These are the activations of a small neural network, seen along a few directions. Each row is one input.
Each table varies a few parts of the input and shows all the possible inputs, shuffled.
Descriptions start from the smaller parts, as in this example, which fits no table here: one of 5 places around a ring, together with either a single point or one of 11 places around a ring or (one of 3 separate values, together with one of 4 places along a line).
Shared parts are said once, and a part with two or three values counts as separate values.

Table:
r1: [-0.80,  1.42, -3.19, -0.66, -0.29, -0.50,  3.80,  2.49,  2.88,  2.65,
 -3.81]
r2: [ 2.67, -0.83,  1.31, -0.70,  0.24,  2.39, -1.69, -0.41, -2.88, -2.08,
  2.78]
r3: [-0.01, -4.91, -4.16,  0.26,  2.42,  0.25,  0.34, -3.81,  0.46,  2.51,
 -5.19]
r4: [-3.17,  4.59,  1.76, -0.14, -2.03,  0.34,  0.16, -0.63,  0.65, -1.58,
  2.93]
r5: [-1.06, -0.57, -2.99, -1.26,  0.72, -1.31,  1.89,  0.70,  1.39,  3.60,
 -4.78]
r6: [ 0.66, -1.79,  0.87, -0.47,  0.20,  0.75,  1.20, -1.97, -2.44, -2.26,
  1.72]
r7: [ 0.10,  0.16,  2.14, -2.13,  1.06, -0.58, -1.62,  2.21, -1.65, -0.70,
  2.86]
r8: [ 2.55, -4.91, -4.31,  1.92,  1.43, -0.64, -2.05, -2.72,  2.17,  2.42,
 -6.95]
r9: [ 1.69, -0.72, -3.15,  0.51, -0.43, -2.24, -0.59,  1.87,  3.22,  3.61,
 -6.76]
r10: [ 3.26, -1.83, -4.18,  1.76, -0.37,  0.25,  0.27, -1.06,  2.31,  1.16,
 -7.30]
r11: [ 0.70, -1.79, -4.03,  0.06,  0.67,  1.17,  2.65, -2.11,  0.65,  1.19,
 -5.55]
r12: [ 1.14, -4.48,  0.87, -0.76,  2.00,  1.07, -3.11, -2.00, -2.71, -1.39,
  1.96]
r13: [-1.69, -0.40,  2.68,  0.72,  0.40, -2.37,  1.18,  0.33, -1.81,  0.09,
  2.70]
r14: [ 1.85, -1.38,  0.97, -0.90,  0.45,  1.86, -0.71, -0.45, -2.49, -2.68,
  1.67]
r15: [-0.67, -4.86,  1.48,  2.06,  1.40, -0.80, -0.26, -3.68, -2.71, -0.61,
  1.84]
r16: [ 1.98, -3.90,  1.22, -0.56,  1.80,  1.62, -4.12, -1.94, -3.14, -0.78,
  3.08]
r17: [ 1.11,  2.62,  2.17, -1.26,  0.20,  0.50, -0.57,  3.84, -0.45, -1.01,
  4.75]
r18: [-0.88,  1.64,  1.73, -1.09,  0.00, -1.00,  2.28,  2.27, -0.19, -1.13,
  3.71]
r19: [ 0.01, -1.81,  1.53,  1.82, -0.13,  0.05,  1.96, -2.14, -2.48, -1.91,
  1.57]
r20: [ 0.32,  2.10,  1.84, -1.49,  0.33,  0.02,  0.37,  3.80, -0.13, -1.55,
  3.68]
r21: [-1.15, -0.31,  2.01, -1.69,  0.76, -1.69,  0.36,  0.61, -1.68, -0.25,
  2.91]
r22: [-1.23,  5.56,  2.19, -0.26, -1.86,  1.84, -2.69,  0.86,  0.28, -1.43,
  3.95]
r23: [-2.02,  5.09,  1.87, -0.53, -1.74,  1.38, -1.75,  0.81,  0.64, -1.98,
  2.87]
r24: [-0.04, -4.87,  0.79, -0.28,  1.76, -0.09, -1.15, -3.54, -2.65, -0.94,
  2.00]
r25: [-2.89,  4.32, -2.56,  0.41, -2.36,  1.00,  1.71, -0.64,  4.08,  2.20,
 -4.60]
r26: [-0.25,  4.04, -2.69,  2.18, -3.46,  0.10, -0.59,  0.38,  5.83,  2.28,
 -6.50]
r27: [-3.56,  4.38,  2.35,  2.12, -2.32, -0.27,  0.91, -0.84,  0.53, -1.22,
  2.73]
r28: [ 0.92,  0.70,  2.49, -1.89,  0.91, -0.06, -2.62,  2.26, -1.98, -0.13,
  3.98]
r29: [-1.40,  1.53,  2.38,  1.20, -0.35, -1.63,  2.99,  1.93, -0.34, -0.79,
  3.47]
r30: [ 1.86,  1.22, -3.39,  1.07, -1.43, -1.41,  1.44,  3.60,  4.65,  2.71,
 -5.72]
What is each input in this table made of? -> one of 5 places along a line, together with either one of 2 separate values or one of 4 places along a line
Changing only the place on the line of 5 turns r11 into r5. The same change can be made to r19. Which row results? -> r13
Start at r17 and move only the place on the line of 4, one step at a time. The first step leads to r20. Which rows follow, in order? -> r18, r29
Change only the choice among 2 separate values in r11. List by row number the other rows that result. -> r10
Which other rows agree with r24 in the place on the line of 5? List them by row number. -> r3, r8, r12, r15, r16
Start at r28 and move only the place on the line of 4, one step at a time. The first step leads to r7. Which rows follow, in order? -> r21, r13

Table:
r31: [-0.34, -2.35,  1.22,  1.03,  0.68,  0.59,  1.70, -2.69, -2.74, -1.83,
  2.01]
r32: [-2.43,  3.04,  1.52, -0.55, -0.84, -0.60,  1.06,  1.30,  0.45,  0.23,
  2.28]
r33: [-0.26,  1.96,  1.28, -0.60, -0.50,  1.92, -2.55, -0.25, -0.45, -1.43,
  2.68]
r34: [ 1.78, -1.41,  1.04, -1.89,  1.53, -0.29, -0.21,  1.95, -2.00, -0.98,
  2.46]
r35: [ 2.36,  1.03, -5.00,  1.13, -1.81,  1.63, -1.07, -1.03,  3.92,  2.45,
 -8.66]
r36: [-1.00,  2.21,  1.39,  0.03, -0.99, -0.11,  3.09,  1.41, -0.51, -1.19,
  2.53]
r37: [-1.76,  2.73,  1.45, -0.59, -1.05, -0.51,  2.55,  1.30, -0.08, -1.15,
  2.26]
r38: [ 2.50, -1.88,  1.01, -1.20,  1.53,  0.15,  0.41,  2.04, -2.24, -1.02,
  2.72]
r39: [ 0.44,  1.65,  1.29, -0.66, -0.65,  2.00, -1.04, -0.25, -0.99, -2.76,
  2.64]
r40: [-1.18, -1.89,  1.26,  0.39,  0.66,  0.13,  1.06, -2.94, -2.49, -1.74,
  1.72]
r41: [-2.12,  2.84,  1.95,  0.28, -1.12, -1.71, -0.06,  1.54,  1.12,  0.60,
  1.89]
r42: [-2.02, -1.53,  1.21,  0.38,  0.71,  0.01, -0.56, -2.97, -2.04, -0.24,
  1.83]
r43: [ 3.78, -3.42, -5.57, -0.76,  1.20, -0.99,  0.11,  2.35,  3.32,  4.14,
 -9.08]
r44: [ 1.09, -1.12,  1.05, -1.94,  1.70, -0.36, -1.70,  2.01, -1.45,  0.42,
  2.55]
r45: [ 1.18,  1.09,  1.27, -0.01, -0.58,  2.37, -0.40, -0.11, -1.34, -2.75,
  2.90]
r46: [-1.03,  2.12, -5.13,  1.76, -1.19, -1.53,  3.43,  1.24,  5.59,  4.05,
 -8.83]
r47: [ 1.25, -1.19,  1.48, -0.98,  1.30, -1.52, -2.76,  2.33, -0.70,  0.65,
  2.13]
r48: [-1.82, -1.60,  1.67,  1.25,  0.25, -1.18, -1.72, -2.56, -1.35,  0.08,
  1.47]
r49: [-0.34, -4.08, -6.12,  2.62,  0.00, -0.75,  2.28, -4.72,  3.71,  3.54,
 -9.77]
r50: [-0.07,  1.80,  1.73,  0.31, -0.83,  0.74, -3.62,  0.06,  0.27, -1.06,
  2.26]
Changing only one part turns r35 into r49. The same change can be made to r50. Which row results? -> r48
What is each input in this table made of? -> one of 4 separate values, together with either a single point or one of 4 places along a line
Which other rows agree with r36 in the choice among 4 separate values? List them by row number. -> r32, r37, r41, r46
Start at r45 and move only the place on the line of 4, one step at a time. The first step leads to r39. Which rows follow, in order? -> r33, r50

Table:
r51: [ 1.29, -1.55, -0.17, -0.96,  1.17, -1.08,  0.45,  1.80, -0.69,  0.74,
 -0.45]
r52: [-0.56, -2.19, -0.07,  0.43,  0.70, -0.79,  1.43, -1.53, -1.23,  0.12,
 -0.58]
r53: [-0.88,  1.36, -0.67,  1.10, -1.46,  0.48, -0.20, -1.57,  1.45, -0.05,
 -1.85]
r54: [ 1.98, -1.43, -1.44, -0.63,  1.00,  0.32, -1.93,  0.61,  0.54,  0.83,
 -1.92]
r55: [ 0.55,  1.34,  4.71, -2.05,  0.50,  0.90, -2.39,  2.39, -3.26, -3.01,
  7.99]
r56: [-1.59,  1.94, -0.33,  1.26, -1.24,  0.54,  1.27, -1.25,  1.11, -0.29,
 -0.90]
r57: [-2.50,  1.42,  0.02,  0.47, -0.73, -0.59,  2.25, -0.94,  0.66,  0.35,
 -0.24]
r58: [ 0.49, -2.95, -0.91,  0.39,  0.76,  0.34,  0.35, -2.29, -0.99, -0.12,
 -0.96]
r59: [ 2.32, -2.32, -0.95, -0.92,  1.26,  0.05, -0.59,  0.74, -0.45,  0.43,
 -0.88]
r60: [ 0.14,  2.47, -0.53, -0.09, -0.88,  0.29,  0.30,  1.90,  1.49,  0.26,
 -0.73]
r61: [-0.75,  1.97, -0.15, -0.88, -0.37, -0.79,  1.29,  2.33,  1.09,  0.95,
 -0.03]
r62: [-0.11, -0.16, -1.09,  1.17, -0.73,  0.89, -0.89, -2.07,  0.79,  0.52,
 -2.10]
r63: [ 1.65,  0.48, -1.22, -0.14, -0.26,  0.58, -1.82,  0.83,  1.23,  1.00,
 -1.97]
r64: [ 0.82,  1.92, -0.84, -0.22, -1.07,  0.21, -1.16,  1.38,  1.85,  0.44,
 -1.70]
r65: [-1.74,  0.90,  4.79, -0.11,  0.03,  0.98, -1.33, -1.77, -4.01, -3.77,
  7.96]
r66: [-1.54, -0.88,  0.19,  0.95,  0.20, -1.37,  2.46, -0.86, -0.08,  0.36,
  0.10]
r67: [ 0.18, -2.07, -1.36,  0.67,  0.50,  0.63, -0.99, -2.27,  0.08,  0.32,
 -2.02]
r68: [ 0.25, -0.26,  0.03, -0.44,  0.62, -1.59,  1.50,  2.57,  0.42,  0.95,
  0.28]
What is each input in this table made of? -> one of 2 separate values, together with either a single point or one of 8 places around a ring
Changing only the choice among 2 separate values turns r52 into r51. The same change can be made to r57. Which row results? -> r61
